Each row below holds a small network's activations on one input, seen along a few directions.
Each table varies a few parts of the input and shows all the possible inputs, shuffled.
Descriptions start from the smaller parts, as in this example, which fits no table here: one of 4 places along a line, together with either a single point or (one of 2 separate values, together with one of 5 places around a ring) or one of 11 places around a ring.
Shared parts are said once, and a part with two or three values counts as separate values.

Other details of the inputs vary at random and push rows far along three fixed directions, the same in every table; ignore that.

A family of inputs:
x1: [  28  -40  -26  -65  -65   -4    9  -28   -4 -106    1]
x2: [  3  20  41  86  14  -2   0   0 -24  33 -25]
x3: [ 32 -53 -27 -45 -74 -34  13 -38   2 -85  29]
x4: [-20  18  10  85  26  -1 -16  -8 -56  37 -18]
x5: [-17  -7  62  -8 -20  15 -33 -26 -31   3 -40]
x6: [-44  18  17 -76  -7  20 -46   1  57  18  14]
x7: [ 64 -26 -26  27 -24 -26  46  -9 -37 -37  -2]
x8: [-22 -26  47  48   0   0   8 -64 -30  -6 -27]
x9: [-46 -14  21 -70 -12 -10 -17  12  34  53  37]
x10: [ 61  -6 -42  58  24  -9  59  43 -27 -19  -2]
x11: [-50 -56  65 -31 -71 -22 -22 -41 -33 -28  -3]
x12: [-41 -23  46  16 -14  -9 -10 -61   1  -2 -18]
x13: [-12  17   1  82  33  16 -12 -40 -42  40 -11]
x14: [-17  31   3 -21  60  20  -9  48  29  43 -10]
x15: [-22 -12  56  58 -15 -26  -6 -36 -33 -12 -34]
x16: [-39 -51  61 -68 -66 -36 -53 -75  12 -20  14]
x17: [ 79   0 -50  59  12  16  53  12 -13  -4   6]
x18: [-32  10  -4 -40  37  17 -10  28  61  79  39]
x19: [-45  -1  13 -23   0 -24  -2  -1  33  24  12]
x20: [ 33  25 -87  -9  15  -3  55  77  51  12  49]
x21: [ 69  15 -41  41  20  34  48  44 -33 -29 -18]
x22: [ 30   0 -60 -62   3   2  23  60  25 -48  21]
x23: [-22  -9  57  60 -28 -12  -6 -32 -37  -5 -29]
x24: [-36  -1  50   0 -19  30 -23 -49  -8 -14 -36]
x25: [-25  33   4 -58  49   7 -33  52  53  54   1]
x26: [ 10  19  32  84  21  16   3 -33 -10  37 -18]
x27: [ 43 -58 -18 -55 -90 -31  19 -17 -26 -56  30]
x28: [-10  22  30  84  27 -13  18 -24 -15  27 -28]
x29: [-28  29  -1 -59  45  42 -23  36  56  60  15]
x30: [ 47 -66 -24 -56 -69 -30  12 -35 -10 -69  25]
x31: [ 64  13 -54  70   7  12  54  10  -1 -21  10]
x32: [ 62  29 -78  48  26  36  19  11 -42 -31  -4]
x33: [-16  11  32  78  23  12  29 -15 -30  37 -22]
x34: [ 59  18 -49  69   0  -3  61  24 -13 -16   9]
x35: [ -6  37  34  67  37  14  -3  -8 -19   1 -55]
x36: [-39 -19  22  14  -3 -16 -41 -70 -35  10  -4]
x37: [-54  24 -25 -31  46 -26 -44  44  31  65  35]
x38: [ 62  18 -50  44  23  46  53  22 -17 -38 -13]
x39: [ 31   3 -59 -60 -11  17  23  64  21 -40  26]
x40: [-34  34 -30   5  39  -4 -20  24  10  75  32]
x41: [ 61 -30 -22  30 -24 -28  36  10 -39 -46  -7]
x42: [-13  13  24  85  22  22  19 -31  -7  28 -25]
x43: [-26 -42  64 -32 -67 -46 -31 -67 -19 -22  -1]
x44: [ 53 -33 -17 -64 -80   4  -8 -25 -11 -90  13]
x45: [ 15  25  33  57  34  45  -3 -23 -24  26 -48]
x46: [ 31  13 -87 -57  -8   6 -11  54  -4 -33  36]
x47: [-45  15  -7 -35  36  17  -7  28  67  69  39]
x48: [-59  10  20 -78   3  -3 -38  20  49   7  -1]
x49: [ 25 -14 -64 -46  -7 -25  44  44  29 -22  48]
x50: [-35  16  27 -79   2  -9 -54  19  46  16   6]
x51: [-39  -3  19 -89  16  15 -37   1  44  22   8]
x52: [-36  18   1   4  50 -10   5  49  36  50  11]
x53: [  23  -37  -19  -62  -83   -3    7   -2  -18 -100    2]
x54: [  2  18  40  85  28 -16   0  -5 -21  26 -31]
x55: [ 30 -37 -51 -68 -54 -10 -22 -37 -39 -95  15]
x56: [ 31  20 -82  -5  15  -5  45  95  49   3  44]
x57: [-54 -64  69 -74 -77 -26 -40 -34 -18 -11  11]
x58: [-45  15  16 -78   6   5 -46  -4  61  10   8]
x59: [-28  33   2 -31  21 -10 -19  39  63  80  40]
x60: [ 73 -13 -28  10  -9  14  27 -15 -31 -62 -24]
x61: [-22  12  32  86  29  -9  16  -3 -18  16 -38]
x62: [-21  44   0 -51  50  16 -40  28  73  48  12]
x63: [-22  52   0  -7  37  24 -17  48  42  38  -5]
x64: [ 55  14 -77 -15  19  -6  36  96  37  21  45]
x65: [ 56  28 -73  46  35   8  18  29 -49 -39 -14]
x66: [-18   6  64   0 -25  10 -40 -28 -22  -6 -33]
x67: [ -9 -31  50  43   1   1   5 -64 -35   4 -27]
x68: [-31 -29  57   5 -12 -19  -3 -44 -27  17 -15]
x69: [-18  19   4  80  39 -14  -5 -31 -51  37 -19]
x70: [-35 -11  53  -8   2  20 -20 -51 -15 -17 -37]
Each input here is: one of 2 separate values, together with one of 5 places around a ring, together with either a single point or one of 6 places around a ring.
The inputs of x54 and x2 match in every part but the choice among 2 separate values. If x49 is changed in the same way as x54 into x2, which row does it become?
> x33
Start at x2 and move only the place on the ring of 6, one step at a time. The first step leads to x23. Which rows follow, in order?
> x56, x11, x57, x64
Which other rows does x23 become when the choice among 2 separate values takes its other values? List them by row number.
> x15
Which other rows does x69 become when the choice among 2 separate values takes its other values? List them by row number.
> x40

A family of inputs:
x71: [ 74   6 -88 -74 -24  16  54  65  70 -11  74]
x72: [-57 -65  52 -33 -55 -21 -71 -73 -43  -2   3]
x73: [-21   6 -26 -87  21 -22 -33   2  69  50  55]
x74: [ 63 -54 -46 -42 -41   7  37   7  26 -58  46]
x75: [  89   21  -63   68   23   58   63    2  -78 -103  -61]
x76: [ 71  -6 -39 103   5  -5  99  27 -73 -65 -33]
x77: [-39 -12  79 -74 -25  11 -79 -77 -27 -39 -56]
x78: [ 14  -7 -26 -48 -44 -21  -5  33 -16  -6  39]
x79: [-83  -2  13 -58 -24 -31 -76 -25  33  28  28]
x80: [  1  91 -18  52  91  61 -19  44  27  17 -46]
x81: [-14  61   2  83  68  -3  19  67  30  47 -16]
x82: [-45 -61  54 -38 -44  -4 -55 -73 -12   4  15]
x83: [121  -6 -44  96   8   5  92 -28 -36 -65 -20]
x84: [ -46  -21   57   98   -9   -3   -8 -107 -106   -1  -62]
x85: [-24 -18   2 -72 -20 -53 -37  -1   2  -1  29]
x86: [  60  -43  -26    0  -80  -11   43  -42   -3 -113   15]
x87: [-39  66   6  88  84  22 -15  -2  39  87  -5]
x88: [-30  21  77  54  54  67 -54 -36 -42  18 -82]
x89: [  79  -27 -119  -41  -13  -22   34   92    5  -50   72]
x90: [-53  -4   1 -87   4  -7  10  45  80  33  25]
x91: [-88  23  76 -65   3 -10 -52  38  46  98  13]
x92: [-42  52  -8  65  96  32  14   3  20  95  -3]
x93: [ 47  46 -30  67  75 -16  49  70  11  35 -11]
x94: [ -9 -49 110  98 -26  10   6 -72 -64 -15 -77]
x95: [ 28  11 -95 -76 -19 -10  -4  60  30  21  71]
x96: [  8  16 -19  91  37  -2  42   8 -64   0 -22]
x97: [-19 -12 -16 -50  -8 -39 -40 -25   3  18  23]
x98: [  0 -48  37 -33 -92  -6 -22 -83 -48 -33   9]
x99: [-35 -29  25 -19 -65 -45 -37 -32 -31 -53   8]
x100: [-58  61  60  82  71  15  -5  22  58  85 -42]
x101: [ 31  36  23  83  25  27  47  28  -2  43 -38]
x102: [  42   38  -68 -110   -1   46  -15   73   40  -24   23]
x103: [-53  33 -21 -63  62  23  13  43 107  83  46]
x104: [  82  -58  -17  -22  -76  -39   53  -20  -21 -105   -8]
x105: [-56 -68  96 -36 -61 -29 -45 -34 -30 -16 -14]
What is each input in this table made of?
> one of 5 separate values, together with either a single point or one of 6 places around a ring
The inputs of x93 and x91 match in every part but the choice among 5 separate values. If x85 is changed in the same way as x93 into x91, which row does it become?
> x78
Which other rows does x87 become when the place on the ring of 6 takes its other values? List them by row number.
> x79, x81, x86, x99, x100
Which other rows agree with x75 in the choice among 5 separate values? List them by row number.
> x76, x84, x90, x92, x96, x103
Which other rows does x94 become when the place on the ring of 6 takes its other values? List them by row number.
> x72, x74, x82, x89, x105
Which other rows does x102 become when the choice among 5 separate values takes its other values? List them by row number.
> x75, x77, x80, x88

A family of inputs:
x106: [-10  25  19  44  42  15 -12 -43 -24   2 -40]
x107: [-10 -18  20  60 -10  -5  13 -50 -33 -16 -20]
x108: [-19   4  31  53  -8   6 -10 -35 -41  20 -24]
x109: [ 13  -5  39  60  -2   8  21 -39 -27  12 -33]
x110: [-30  -1  19 -56 -27  17 -17  11  23  -5   2]
x111: [-57 -17   6 -50 -20 -22 -38 -11  17  14  16]
x112: [ -4 -12  -7 -43 -39 -16 -24   9  -5  -8  21]
x113: [-12  34 -20  23  60   0  11  40  63  58   7]
x114: [ 21  -4 -19 -31 -26 -17  -5  25   6 -34  24]
x115: [ 25 -13 -10 -42 -31 -10   1  12  -9 -21  14]
x116: [ 41 -34 -39 -55 -32  17  29  31  -1 -61  16]
x117: [-20 -18  23 -39 -46   8 -12  -7   0 -47  -4]
x118: [-62  -4  30 -53 -11  -3 -41 -13  13  53  15]
x119: [ 56 -11 -58 -57 -31  10   6  -2   0 -54  22]
x120: [ 50  11 -92  16  22 -10  52  48  -6 -25  25]
x121: [  3   1  33  60   8  -9   8 -23 -17  -6 -41]
x122: [-43 -13  43 -63 -30  18 -22 -10   8   1  -8]
x123: [-14  17  29  64  13   0 -17 -10 -35  16 -23]
x124: [-37 -11  21 -62 -25 -12 -41  -1   2  26  16]
x125: [  0  11  38  64   7   7  10 -27  -7  26 -27]
x126: [  3  22 -47   2  57  15  10  55  27  61  27]
x127: [  2  12  17  40  24 -10   8  -5 -31  -4 -26]
x128: [ 12 -14 -13 -49 -41   0 -29 -30   1 -57  13]
x129: [  8 -11   3  49 -26  -5   6 -27 -46 -29 -10]
x130: [ 51 -10 -63  -3 -18  10  47  39  -3 -75  -1]
x131: [-16  47 -31  -4  67  20 -25  24  51  44   1]
x132: [  2  -2  37  60  -6  -2   9 -32 -12  -5 -21]
x133: [-15   8  31  45  18  19  19 -16 -33 -20 -48]
x134: [ 23 -45  -3   7 -30   0  24 -33 -32 -32  12]
x135: [  3  -6   0  53   9  -6  33 -32 -31 -16  -9]
x136: [-12   7  33  48  14  -8 -11 -17 -26   4 -35]
x137: [ 13 -19  41  61  10   8  18 -37 -28  10 -31]
x138: [-28 -18  17 -37 -24  -1  -8 -25  10  20  23]
x139: [-11  44   0   8  48   2  -5  49  59  53  11]
x140: [ 34   3 -27   1   8 -19  34  22   8 -28   1]
x141: [-43  -8  29 -26 -23  -3 -21 -27  17  27  20]
x142: [-19 -19   2 -17 -24 -24 -25  -7 -16 -16   0]
x143: [ 42  -3 -51  21   1 -19  31  22 -35 -42   4]
x144: [  5 -41  30 -43 -35 -13  -8 -17  -2 -20   2]
x145: [ 50  -9 -44  18   0 -17  53  11   1 -42   7]
x146: [  1  33 -10   4  69  14  -3  57  30  67  10]
x147: [-28   2  23 -60 -21 -12 -39  10  23  19  17]
x148: [-40 -24  29 -53 -10 -10 -45  -2  -2  29  13]
x149: [ 79   8 -59   8 -13  -4  48  46  13 -36  17]
x150: [ 10  48 -33  -4  45  30 -15  22  37  35   8]
x151: [  4  35 -28 -12  70  35 -17  26  38  51   8]
x152: [ -7  32 -24  33  40  10  15  28  36  40  28]
x153: [-14 -11  34 -45 -23  -9 -16  -8  18  13   1]
The inputs of x142 and x124 match in every part but one. If x107 is changed in the same way as x142 into x124, which row does it become?
> x138
The inputs of x125 and x109 match in every part but one. If x110 is changed in the same way as x125 into x109, which row does it become?
> x122
What is each input in this table made of?
> one of 6 places along a line, together with either one of 2 separate values or one of 6 places around a ring
Which other rows does x116 become when the choice among 2 separate values takes its other values? List them by row number.
> x151
Which other rows does x141 become when the place on the ring of 6 takes its other values? List them by row number.
> x108, x112, x125, x147, x149

A family of inputs:
x154: [  4   2  37  92  23 -10  33 -33 -30  -8 -46]
x155: [ 44  22 -81 -13  27  16  32  68  11   9  29]
x156: [101   6 -23  66  12  63  68 -25 -11 -42 -31]
x157: [-43  34   9  -4  36  10 -44 -11  15  51  -4]
x158: [  5 -15 -30 -69 -15 -24 -13  41  36  26  56]
x159: [   3  -65   40  -44 -104  -29  -11  -40  -33  -76   -4]
x160: [ 83   9 -83  33 -12  10  41  14 -31 -81   6]
x161: [-95 -20  73 -42 -17 -21 -44 -39  35  35   0]
x162: [ 28  13 -91 -28  14 -14  44  68  63   2  66]
x163: [-25  44   7  43  74  20 -33  -5   2  66 -15]
x164: [-28  40  35  58  44  10  -4  20  14  78  -8]
x165: [ -5 -19  70  82 -31 -10  -3 -67 -75   5 -44]
x166: [  2  -2 -12 -75 -14 -25  -3  57  54   2  31]
x167: [-25  30  20  38  68  28 -16  14  -9  78 -16]
x168: [ 20 -49  33 -28 -66  -8   4 -38 -60 -92 -34]
x169: [ -4  16 -35 -85   7  -8 -25  37  52 -22  20]
x170: [-44 -16  13 -91 -39  -7 -56 -18  25 -32   9]
x171: [-87  -9  76 -63 -14  11 -60 -17  13  28 -19]
x172: [  7 -12  20  98  21 -10  24 -49 -47  17 -21]
x173: [ 23  42 -41  38  52  33  30  57   5  26   1]
x174: [ 38 -53 -38  -5 -67 -36  37 -34 -32 -69  26]
What is each input in this table made of?
> either a single point or (one of 4 places along a line, together with one of 5 places along a line)
Start at x167 and move only the place on the line of 5, one step at a time. The first step leads to x155. Which rows follow, in order?
> x173, x171, x168
